A small network was shown many inputs. Here are its activations along a few directions, one row for each input.
Each table varies a few parts of the input and shows all the possible inputs, shuffled.
A made-up example of a description, with smaller parts first: one of 4 places along a line, together with either a single point or one of 9 places along a line or (one of 3 separate values, together with one of 5 places around a ring).
Shared parts are said once, and a part with two or three values counts as separate values.
In the rows, zero is written as 128.

Other details of the inputs shift rows strongly along two fixed directions, in all tables alike. That doesn't count.

Rows:
x1: [ 97 135  33 167 110  93 150 195 130 106 110 117 164  71 108]
x2: [169 135 121 140 134  56 120 166 112  91 139 138 180 163 185]
x3: [122 119 125  99 115 202 162 141 131 134 117  92 106  83 147]
x4: [134 142 152 105 129 132 127  89 141 122 131 140 117 175 139]
x5: [ 99 127 110 144 137 181 157  87 158 145 111 146 115 109  96]
x6: [138 124 172 100 119 143  92  63 137 158 145 122  96 172 130]
x7: [145 130 100 120 114  77 113 154 112 123 113  93 161 126 154]
x8: [116 110 146 151 142 179 149  99 155 156 126 135 126 147 114]
x9: [ 95 115 116 136 135 193 153 105 166 136 111 126 130 134  97]
x10: [ 93  94 100 152 115 252 179 130 158 146 122 113  99  31 105]
x11: [133 151 145  76 123  83 114 116 110 124 132 117 138 158 143]
x12: [ 99 126 128 147 149 178 152  92 155 195 125 147  73 117 101]
x13: [110 121 123 145 138 128 129 131 137 166 121 140 108 103 102]
x14: [105  84  26 166 107 144 185 182 173 140  61  68 178  45 134]
x15: [141 150  81 163 115  50  97 193  96 111 127 131 160 103 132]
x16: [121 157  97 140 139  93 126 159 111 115 120 154 126 131 121]
x17: [150 145 123 114 104  57 111 148 113  78 140 127 174 159 156]
x18: [160 144 144 109 144  60 122 146 108 124 129 127 148 161 182]
x19: [139 141 197 117 168 117 105  73 108 150 162 170  83 183 125]
x20: [143 145 139 118 125  87 109 129 112  90 150 132 158 158 120]
x21: [149 123 109 160 116 101 102 141 120 106 134 114 170 129 129]
x22: [139 128 215  93 127 203 122  92 116 128 166 137  70 147 118]
x23: [112 147 171  73 148 164 136  54 143 161 112 124  79 168 125]
x24: [153 125 184 124 130  84  97 131 117 117 143 141 140 165 126]
x25: [ 91 112  70 161 120 138 151 142 138 110 116 118 150  93  97]
x26: [122 102 135 110 108 214 154 133 143 126 132 111 109  97 141]
x27: [163 167 140 129 125  86 109 210  69  77 160 149 127  97 157]
x28: [136 118 155 136 139 102 107 121 115 129 124 151 123 132 115]
x29: [136 133 184 114 147 114  75  70 104 138 148 148  80 164 109]
x30: [131  90 100 133 118 130 136 147 151 137 111 112 154 120 134]
Each input here is: one of 5 places along a line, together with either a single point or one of 5 places around a ring.
- Changing only the place on the line of 5 turns x4 into x5. The same change can be made to x6. Which row results? => x29
- Change only the place on the line of 5 in x8. List by row number the other rows that result. => x2, x12, x18, x19

Rows:
x31: [161 151 142 109 119  80 117 166  88  90 142 125 139 135 170]
x32: [105 104 136 126 123 213 157  97 159 147 119 115 109 108 107]
x33: [149 143 116 131 138  40 107 138 117 115 121 140 169 169 146]
x34: [147 145 120 128 136  41  96 135 112 113 130 128 169 167 136]
x35: [128 137 177  92 126 170 130  92 129 146 145 130  85 141 131]
x36: [ 94 105  32 166 111 127 150 147 167 139  81  97 174  96 112]
x37: [114 122 158 103 131 184 141 100 135 151 126 120  88 115 122]
x38: [145 157 136 162 141  56  95 179  82 102 158 174 123 112 113]
x39: [151 141 170 101 128 113 114 129 104 102 148 141 122 149 139]
x40: [143 134 179 102 129 145 114 110 116 137 150 138  95 143 134]
x41: [114 130 155 112 150 129 121  67 149 174 121 136 104 181 113]
x42: [146 126 183 112 131 148 113 101 120 127 150 137 105 153 133]
x43: [118 126 189  97 127 201 134  61 144 157 143 129  79 150 120]
x44: [147 138 115 129 133  38 101 134 110 109 130 133 166 169 143]
x45: [ 98  98  33 170 126 121 159 148 175 139  79 100 177  95 114]
x46: [123 110  60 150 109 147 165 191 136 104 105 102 166  68 134]
x47: [115 101  62 158 110 165 164 182 140 121 101  94 152  56 138]
x48: [160 148 143 113 116  82 116 163  96  81 147 133 148 144 162]
x49: [ 93 138 125 169 155 160 120 106 131 162 138 171  77 105  75]
x50: [109 105 129 131 120 198 146 114 152 145 125 118 110 104 117]
- What is each input in this table made of? => either one of 2 separate values or one of 6 places along a line or (one of 3 separate values, together with one of 4 places along a line)
- Which other rows belong to the same alternative as x49? List them by row number. => x38
- Which other rows belong to the same alternative as x36? List them by row number. => x33, x34, x41, x44, x45

Rows:
x51: [121 117 153 112 118 189 141 108 143 146 133 122  99 116 124]
x52: [130 123 100 156 122 115 129 164 127 117 127 132 144 104 123]
x53: [117 106 122 119 122 163 139  97 161 149 109 103 131 136 128]
x54: [115 116 123 108 118 139 128 102 148 152 116  97 131 128 125]
x55: [146 142 188 103 148  78  79  72 119 147 142 152 112 202 126]
x56: [125 131  98 152 133 116 135 167 120 117 124 133 139 101 122]
x57: [164 146 116 133 128   6  80 162  91  93 130 136 180 170 146]
x58: [ 93 134 105 139 137 142 145  95 157 149 112 141 127 138  99]
x59: [117 109 115 125 129 163 150 105 161 145 111 110 134 138 133]
x60: [125 110 147 123 118 178 136 109 136 130 135 118 119 119 128]
x61: [129 133  56 160 132  56 135 189 119 121 100 116 170 100 146]
x62: [109 128 139 135 135 164 125 104 134 153 136 138  96 121 106]
x63: [132 140  64 142 114  85 155 183 129  78 109 114 190 122 149]
x64: [129 131 111 129 116 141 141 153 119 110 126 116 133 100 141]
x65: [161 158 165 118 138  56  88 149  84 104 158 161 121 158 141]
x66: [108 121 118 114 132 154 151 113 146 166 106 104 108 114 138]
x67: [139 132 115 121 129 112 143 133 132 109 124 125 154 153 144]
x68: [163 154 202  83 130 103  98 120  90 113 162 150  97 166 153]
x69: [121 125 149 114 122 178 136 113 129 138 135 122 103 117 130]
x70: [120 117  90 155 139 116 136 127 152 137 108 128 154 135 123]
x71: [124 130  88 152 138 100 139 134 139 122 116 139 160 141 122]
x72: [115 132 103 145 135 131 139 145 127 129 120 134 122 100 113]
x73: [128 125  95 161 127 118 136 168 126 114 122 130 149 100 120]
x74: [114 132 122 134 133 138 129 126 130 140 128 139 104 111 113]
x75: [121 108 144 121 124 184 147 114 140 133 127 118 116 112 123]
x76: [171 165 177  93 133  70 104 150  76  87 155 147 122 157 160]
x77: [114 131 101 150 128 133 131 140 127 128 125 131 124 101 115]
x78: [126 125 107 159 123 127 126 148 126 121 131 130 140 110 119]
x79: [138 125 130 150 129 107 111 138 115 110 141 138 141 130 124]
x80: [121 116 141 124 116 187 141 114 140 138 132 116 113 112 125]
x81: [133 149 203  84 146  79  70  50 116 166 152 147  92 196 113]
x82: [121 113 121 113 116 139 128 109 145 142 111 101 137 138 129]
x83: [121 106 144 120 118 183 143 113 143 136 129 119 113 112 125]
x84: [149 136  96 131 111  94 136 194 104  84 125 120 157  99 158]
x85: [147 139 201 109 142 107  89  91 107 132 162 161  94 171 121]
x86: [133 120 121 131 118 155 148 152 129 116 125 116 136 103 135]
x87: [111 113 145 138 139 168 132  99 142 149 130 137 105 122 100]
x88: [117 124 149 110 130 188 146 112 136 144 129 123  96 113 124]
- What is each input in this table made of? => one of 2 separate values, together with either a single point or one of 6 places along a line or (one of 3 separate values, together with one of 4 places along a line)
- Changing only the choice among 2 separate values turns x62 into x69. The same change can be made to x72. Which row results? => x76
- Change only the choice among 2 separate values in x83. List by row number the other rows that result. => x85
- Change only the choice among 2 separate values in x73. List by row number the other rows that result. => x86
- Change only the place on the line of 4 in x77. List by row number the other rows that result. => x62, x78, x79
- Change only the choice among 3 separate values in x84. List by row number the other rows that result. => x64, x76

Rows:
x89: [122 121 139 124 133 146 132  99 146 139 124 132 124 150 120]
x90: [112 102  31 188 118 131 162 189 151 107  97 114 186  75 118]
x91: [128 121 142 112 125 159 137 121 130 137 127 114 115 119 135]
x92: [137 142 177 113 130 141 111 106 111 125 155 148  98 145 123]
x93: [144 146 162 116 134 116 116 133 104 121 148 147 106 138 139]
x94: [ 98 106 108 129 123 167 139  98 161 167 104 104 120 112 115]
x95: [115 117 114 126 122 176 156 128 146 138 117 114 118 104 133]
x96: [159 156  97 141 128  18 103 196  88  84 132 138 173 136 153]
x97: [144 139 167 104 123 133 118 115 113 114 148 133 117 152 140]
x98: [157 134 143 125 127  70 101 135 110 106 139 131 158 165 145]
x99: [114 132 133 111 132 134 129 100 142 154 118 123 113 142 123]
x100: [162 139 152 108 120  86 112 152  98  90 145 131 144 144 153]
x101: [102 102 113 152 130 173 137 102 159 158 118 121 121 112  99]
x102: [110 118 154 120 133 189 136  99 138 161 130 126  84 109 110]
x103: [129 131 177 110 132 152 117 102 121 137 147 142  91 134 116]
x104: [104 117  25 182 124 125 169 187 147 111  93 114 179  71 120]
x105: [151 154 136 116 138  63 117 139 105 100 134 141 147 166 147]
x106: [116 124 135 129 133 127 112 104 132 154 127 128 110 130 114]
- What is each input in this table made of? => one of 2 separate values, together with either one of 4 places along a line or one of 5 places around a ring
- Changing only the choice among 2 separate values turns x100 into x103. The same change can be made to x98. Which row results? => x101
- Change only the place on the ring of 5 in x104. List by row number the other rows that result. => x90, x96, x101, x106

Rows:
x107: [144 162 128 130 122  64 114 150  87  86 143 132 144 128 143]
x108: [113 108 107 129 104 157 143 123 156 140 121  90 137 101 134]
x109: [107 108 127 117 115 185 141 111 147 173 119 112 101 105 130]
x110: [113 108 123 130 118 192 139 118 153 135 124 129 122 108  99]
x111: [173 136 107 146 127  44 117 205  86  74 119 128 178 132 181]
x112: [169 145 115 135 107  45 102 187  80  71 128 112 183 130 167]
x113: [125 151 133 102 135  77 104  69 143 134 120 148 142 215 122]
x114: [142 146 193  91 124 131 104  95 114 132 148 136  93 149 111]
x115: [118 127  72 162 138 123 163 167 129 111 105 127 143  85 139]
x116: [115  97 126 121 137 168 161 113 163 148 108 113 117 113 126]
x117: [108 106  97 135 115 161 146 120 150 135 106  82 146  96 127]
x118: [154 141 154 114 105  88 101 145 100 107 144 123 136 144 155]
x119: [132 152 162 111 116 117 102 125 107 122 156 132 101 146 130]
x120: [147 150 162 127 134 117 113 133 109 118 159 146 114 156 134]
x121: [120 103 131 126 132 174 153 123 152 150 106 126 110 111 122]
x122: [128 132 105 166 142  22  68 143 117 130 128 140 163 139 108]
x123: [149 139 100 146 112  90 112 186 105  75 147 138 162 122 149]
x124: [129 124 157  94 129 145 122  96 135 162 138 117 106 140 145]
x125: [148 127 170 111 128 126 102 102 107 113 143 140 122 161 139]
x126: [137 116  77 157 121 143 152 180 142 124 110 116 139  86 141]
x127: [111 146 130 114 146 107 125  70 158 158 113 135 137 206 115]
x128: [103 104 117 120 112 167 149 115 163 143 113  95 138 100 115]
x129: [113 145 130 129 115 136 130 121 126 127 140 130 110 114 125]
x130: [111 136  77 143 120 132 150 164 131 129 119 124 136  81 138]
x131: [103 108 145 115 109 185 139  99 150 153 116 110 109 109 105]
x132: [131 101  72 152 120 129 161 172 151 121 105 100 158  93 158]
x133: [120 144 157 113 127 135 112 105 113 127 142 125  96 138 116]
x134: [153 145 128 132 128  86 102 154  91  77 148 143 142 144 139]
x135: [115 104 136 132 129 190 153  95 164 159 130 110 120 126 125]
x136: [108 120 101 145 134 157 171 137 151 136 110 136 114  90 116]
x137: [170 146 134 140 123  84 114 176  96  96 151 136 157 143 151]
x138: [148 122 164 107 122 121 106 105 125 117 155 131 127 163 149]
x139: [143 159 147 104 135  74 118 145  96 107 144 152 124 132 136]
x140: [130 111 164 110 117 161 121  98 133 128 133 141 116 142 116]
x141: [146 131 181  77 137  99 111 104 112 134 144 129 111 161 139]
x142: [135 139 143 121 110 139 113 127 124 132 139 118 114 122 128]
x143: [ 87 129  65 119 132 122 148  88 175 175  84 109 144 146 111]
x144: [147 123 122 147 127 110 131 156 107 104 124 120 162 132 147]
x145: [104 123  89 155 124 153 147 134 134 109 120 131 142  97 120]
x146: [152 140 193  96 146 132 116 104 120 139 139 153  84 155 124]
x147: [127 140 140 128 122 139 125 112 125 119 152 152 112 134 128]
x148: [152 130 120 138 122 117 115 145 111  95 134 129 147 124 134]
x149: [158 144 132 126 136  69 123 180  96  89 137 148 135 137 143]
x150: [110 149 161 102 144 149 129  82 117 158 136 141  80 131 121]
x151: [153 146 179 119 145 125 108 111 105 124 148 142 118 162 129]
x152: [106 113 149 152 164 111  97  71 151 195 122 155  89 157  88]
x153: [152 133 176 111 148 115 114  98 116 125 146 127 131 173 143]
x154: [111 119  93 150 140 150 150 154 133 125 106 122 123 100 128]
x155: [151 124 167 110 136 112 128 118 123 118 144 130 141 161 133]
x156: [165 145 147 127 133  87 114 168 102  89 144 142 156 141 136]
x157: [ 91 133  63 130 116 118 147  91 176 159  85 101 159 147 105]
x158: [147 154 138 111 126  89 108 157  94 114 150 138 116 137 147]
x159: [110  99 106 134 143 172 157 115 161 150 100 104 127 106 138]
x160: [114 133 163 123 148 173 131  92 125 144 142 138  94 147 107]
x161: [105 103 121 111 133 180 151  87 150 170 111  96 108 108 124]
x162: [125 139 142 104 133 128 124 134 117 135 136 135 105 124 117]
x163: [106 129  76 152 106 125 157 170 137 104 113 115 158  74 117]
x164: [123 135 180 110 143 164 132  95 128 141 149 148  92 154  99]
x165: [ 97 125  55 141 138 107 157 117 178 152  74 117 161 148 125]
x166: [105 125 135 124 121 188 131  97 144 152 118 106 103 104 106]
x167: [119 129 158 131 158  74  75  71 124 188 137 154  99 161  92]
x168: [124 119  83 135 115 138 150 176 133 124 106 110 146  78 121]
x169: [124 138 147 131 137 140 146 116 130 126 139 150 123 128 111]
x170: [135 141 105 146 134 102 140 166 121 109 130 144 131 111 152]
x171: [155 122  94 150 118  86 131 202 116  95 116 123 165 112 173]
x172: [111 110 127 133 115 204 131 106 155 149 133 128 109 112 113]
x173: [146 122 127 144 118 125 131 153 119 117 134 126 150 133 147]
x174: [128 121  72 144 110 133 144 187 129 126 114 105 150  78 140]
x175: [117 102  36 219 138  65 124 178 140 130 101 126 197 102  99]
x176: [120 121  74 141 124 139 142 171 124 125 104 103 150  80 134]
x177: [149 121 169  98 126 108 108 112 122 100 147 137 137 163 137]
x178: [142 134 156 114 123 121 113 126 109 100 151 153 118 151 114]
x179: [116  98 106 143 103 182 141 127 152 132 122 117 131 104 128]
x180: [119 105 117 143 125 167 151 139 144 129 113 118 146 108 119]
x181: [138 133 200  76 132 126 106  94 109 147 141 142  89 159 131]
x182: [ 89  92  99 174 143 149 111  72 170 185 115 140 112 124  67]
x183: [132 117  76 158 134 137 150 177 131 117 100 113 149  87 139]
x184: [113 119 100 147 129 165 151 148 146 142 119 127 108  99 129]
x185: [133 156 168 125 151 119 120 106 107 120 149 154 118 154 130]
x186: [112 135 171 110 132 161 126  81 135 130 145 161  95 141 107]
x187: [133 147 137 143 131 124 136 134 117 122 148 146 127 134 132]
x188: [116 138 126 116 137 136 126 130 113 135 127 125 109 116 125]
x189: [163 127 135 121 123  73 106 142 102  80 142 125 166 154 160]
x190: [101 108 130 117 127 187 143  99 141 166 108 107 102 105 123]
x191: [136 152 183  96 126 111 102 112 103 118 154 142  99 155 112]
- Changing only one part turns x186 into x169. The same change can be made to x179. Which row results? => x173
- Changing only one part turns x172 into x137. The same change can be made to x148. Which row results? => x151
- What is each input in this table made of? => one of 5 places around a ring, together with either one of 2 separate values or (one of 3 separate values, together with one of 5 places along a line)
- Change only the place on the ring of 5 in x158. List by row number the other rows that result. => x119, x120, x123, x184
- Change only the choice among 3 separate values in x138. List by row number the other rows that result. => x177, x189
